These are the activations of a small neural network, seen along a few directions. Each row is one input.
Each table varies a few parts of the input and shows all the possible inputs, shuffled.
Descriptions start from the smaller parts, as in this example, which fits no table here: one of 6 places along a line, together with either a single point or one of 9 places along a line or (one of 2 separate values, together with one of 5 places around a ring).
Shared parts are said once, and a part with two or three values counts as separate values.

Other details of the inputs shift rows strongly along two fixed directions, in all tables alike. That doesn't count.

Rows:
x1: [ -8  -7  -9   7   2  -1  -4 -18  17  -6  13  10 -14]
x2: [-18   3  -7   3  12   0   3  -2  16  -1  12   2   2]
x3: [-10   6   0   5  12   0   2  -9  17  -4   9  16  -7]
x4: [ -7   6 -21  -5   2   1   9  -7   2  15  15   5 -11]
x5: [-11  13  -7   2   9   7  17  -7   7  13   9   6  -2]
x6: [ -8 -10  34 -19 -26  24  22  48 -18 -39 -36 -18 -40]
x7: [ -2   4   5  -2   9  16 -11   2  22  19  12   2   1]
x8: [ 3  2 -9 -3 12 11  0  8 14 26 16 -9  0]
x9: [-9 15  2  6  7  7  6 -8 10 10  8 13 -8]
x10: [ 26  -5  -1   2  15 -24 -37 -18 -21   7 -12  -8  57]
x11: [-13   3  -8   2  13   0  13  -8  14  -2  10   9  -1]
x12: [-13  -1 -16  -5   9   2   4 -16  13  -5  11   8  -5]
x13: [ -3   2 -23   1  -5  -3   9 -11  14   5  11   4 -10]
x14: [-11 -17   8   4 -10  29  20  23   9 -28  -9   8 -30]
x15: [-15   1   1 -18  -2 -20  18 -16   9   7  11  -4 -17]
x16: [  4   3   1  -1   7  11 -10   8  17  23  19   1  -4]
x17: [-16  13  -6   3   8   6   7  -1   9  14  12  -1   1]
x18: [ 23   6  -5   6  -2 -21  -5  -7 -47   9 -16   0  34]
x19: [ -4  13  -2   6   3   1   8   0   5  14  15  13 -13]
x20: [  1 -12   1   5  10   7 -14   1  30   6  14   1  -1]
x21: [ 21  -8  -4  16   3 -30 -12 -21 -35  -7 -18  -2  41]
x22: [ 23   4  -7  15  -8 -30 -18  -9 -32   1 -16  -7  41]
x23: [ 32 -11  -4  12  14 -30 -38 -22 -22  10 -11 -14  56]
x24: [  0  -8  14  -4 -24  30   6  44 -29 -23 -23  -2 -15]
x25: [  8   0  -2   4   0   7 -10   5  29  13  13   1  -3]
x26: [ 15  -1   2  21   6 -34 -31 -22 -18  -1  -4   1  37]
x27: [ 12 -12   1  -3 -28  14  -1  12 -22 -27 -23   5  -8]
x28: [  5 -11   4 -11 -24  25   3  23 -32 -22 -22   5 -17]
x29: [ -4  -4  17  -4 -19  32   2  34 -25 -25 -29  -2  -8]
x30: [  2  -7   7 -11 -20  29  -1  13 -28 -25 -28   5 -10]
x31: [  1   3  13 -17   9  -6   7  -1  19  14  18 -24  -7]
x32: [ 16  -8  -3  17   2 -29 -21 -14 -32  -7 -16  -9  43]
x33: [-14  11  10  -8   5 -21  17  -3  10   9  13 -15 -11]
x34: [-4  2 -4 -5 13 17 -1  1 19 23 11 -7  6]
x35: [-12   9   9  -9   5 -23  26  -8   8  11   9  -5 -13]
x36: [ -9 -10 -18   3   5  -1   6 -16  14  -4  12   2 -10]
x37: [  0   9  -4  12  -4  -3   8  -5  17   5  11  13 -10]
x38: [ 28   4  -8  13  -7 -30  -8 -15 -35   1 -19   0  39]
x39: [ -3  -5   3  -3  14   9 -16   2  30   5  12   5   2]
x40: [  3   6  20 -13   8  -7  -4   0  24  12  15 -16 -14]
x41: [-12   5   8 -13  -2 -20   7 -17  12   5   6   1 -25]
x42: [ -8  13  16  -5   6 -23  15  -9  12   9   4   0 -22]
x43: [  8  -8  10   5 -27  15   0  30 -19 -26 -24  -1  -4]
x44: [ -3 -12  15  -4 -13  22  -4  30 -19 -38 -28   1  -3]
x45: [-10  10 -11   4   5   0   9   7   4  18  17  -1  -5]
x46: [  7  -1 -13   2   5   7  -1   5  26  16  11  -8   0]
x47: [-12   8 -15  -6   4   8   8 -15   7  10  10   6  -6]
x48: [  2 -14   5 -10 -14  19  -6   9 -22 -37 -26   7  -5]
Each input here is: one of 2 separate values, together with one of 4 places along a line, together with either a single point or one of 5 places around a ring.
Changing only the choice among 2 separate values turns x13 into x27. The same change can be made to x36. Which row results? -> x1
Changing only the choice among 2 separate values turns x14 into x21. The same change can be made to x25. Which row results? -> x46
Change only the choice among 2 separate values in x31. List by row number the other rows that result. -> x40
Change only the choice among 2 separate values in x10. List by row number the other rows that result. -> x39
Which other rows agree with x33 in the choice among 2 separate values and the place on the line of 4? List them by row number. -> x2, x17, x22, x32, x45
Which other rows agree with x18 in the choice among 2 separate values and the place on the line of 4? List them by row number. -> x5, x11, x21, x35, x38

Rows:
x49: [-15 -13 -10   5 -27  26  32  19 -22 -45 -26  17 -27]
x50: [ 26 -23   3   3  -6  -3 -24  11 -42 -20 -32 -15  48]
x51: [-11  -8 -13   5  12  16   4   8  44   4  23   1 -14]
x52: [-19 -10  22 -14 -28  25  22  37 -12 -38 -25  -8 -43]
x53: [ 15  -8  25 -16 -13 -11   4  10 -50 -23 -45  -8  15]
x54: [  0  -1  -8   4  11  12 -11  -8  35  13  21   6  -8]
x55: [ 30  -5   5   9  -4   0 -28  17 -53  -9 -33  -8  48]
x56: [  8  18   5   1  16 -50 -13 -41 -10  19  17   5  19]
x57: [-11  16   0 -13   1 -11  21  -6  20  13  17  -3 -19]
x58: [ -1  16 -31  18   8 -39  -7 -55 -16   8   9  28  23]
x59: [ -9   1  -5  10   7  21   1  11  42  11  22  10 -18]
x60: [ 40 -17   8   9 -11  -5 -33   9 -41 -20 -36  -5  42]
x61: [-19  14   2  -7  -2  -2  29   3  28   8  17  -8 -28]
x62: [  9  -2 -15   7  22 -22 -29 -35   6  24  17  -7  42]
x63: [-24   8  11  -4   9  -2  30   0  27   7  11  -2 -29]
x64: [ 30 -13  11   0 -15  14 -28  11 -38 -16 -35  -2  29]
x65: [ -5 -26   2 -13 -12  51   9  36   9 -28 -17  -8 -23]
x66: [ -9   8  -7 -10   2 -12  20  -8  15  22  21  -2 -25]
x67: [  6  19   8  11  15 -50 -11 -39  -9  18  16   0  18]
x68: [-15   2  -5   8   6  25   4  15  37  15  24  10 -15]
x69: [  1  20   0   0  10 -53 -22 -40  -7  18  13   5  16]
x70: [-8  6 -6  3  9 21 -7 -1 28 20 23  8 -5]
x71: [ -7 -15  12 -16 -29  30  38  44 -16 -23 -24 -16 -43]
x72: [-10  11 -12   2  17  21  -3   2  23  21  23   2  -4]
Changing only one part turns x68 into x70. The same change can be made to x71. Which row results? -> x66
What is each input in this table made of? -> one of 2 separate values, together with either a single point or one of 5 places along a line or one of 6 places along a line

Rows:
x73: [ -1   6   2   3  11  -9 -10  -9  15  13  14   0   4]
x74: [  0   2  -5   3  12 -14  -9 -15  18  13  15  -3   9]
x75: [-1  3 -3 -3  7  0  4  0  7 13  7 -4  2]
x76: [-24  -1   6  -9 -14  13  40  18   6 -20  -4   3 -45]
x77: [ -1   3  -1   4  12 -10 -10 -11  15  11  12  -3   7]
x78: [-2  3 -5  6  5  0 -6 -8  8  5  7  9  2]
x79: [ 11  -4   0   2 -10   5  -7   8 -27  -9 -18  -1  13]
x80: [-21   1  11 -19 -12   9  33  12   7 -12  -1  -2 -44]
x81: [ 13 -13   0   2  -7   2 -10   1 -23 -16 -19   0  17]
x82: [ 0  2 -2  2 -3  9 -2  4  0 -3 -1  6 -1]
x83: [ 2  7  0  4  8 -7 -7 -5 13 16 13  0  2]
x84: [ 11  -6  -4   0  -7   0  -4   4 -28  -8 -17  -3  18]
x85: [ -1   0  -8   6   7  -1  -6 -11  12   3   9   7   2]
x86: [ 14  -3   9  -3  -8   3  -6  11 -24  -4 -18  -9  14]
What is each input in this table made of? -> one of 2 separate values, together with either a single point or one of 6 places along a line
Changing only the choice among 2 separate values turns x73 into x78. The same change can be made to x74. Which row results? -> x81
Change only the choice among 2 separate values in x82. List by row number the other rows that result. -> x83
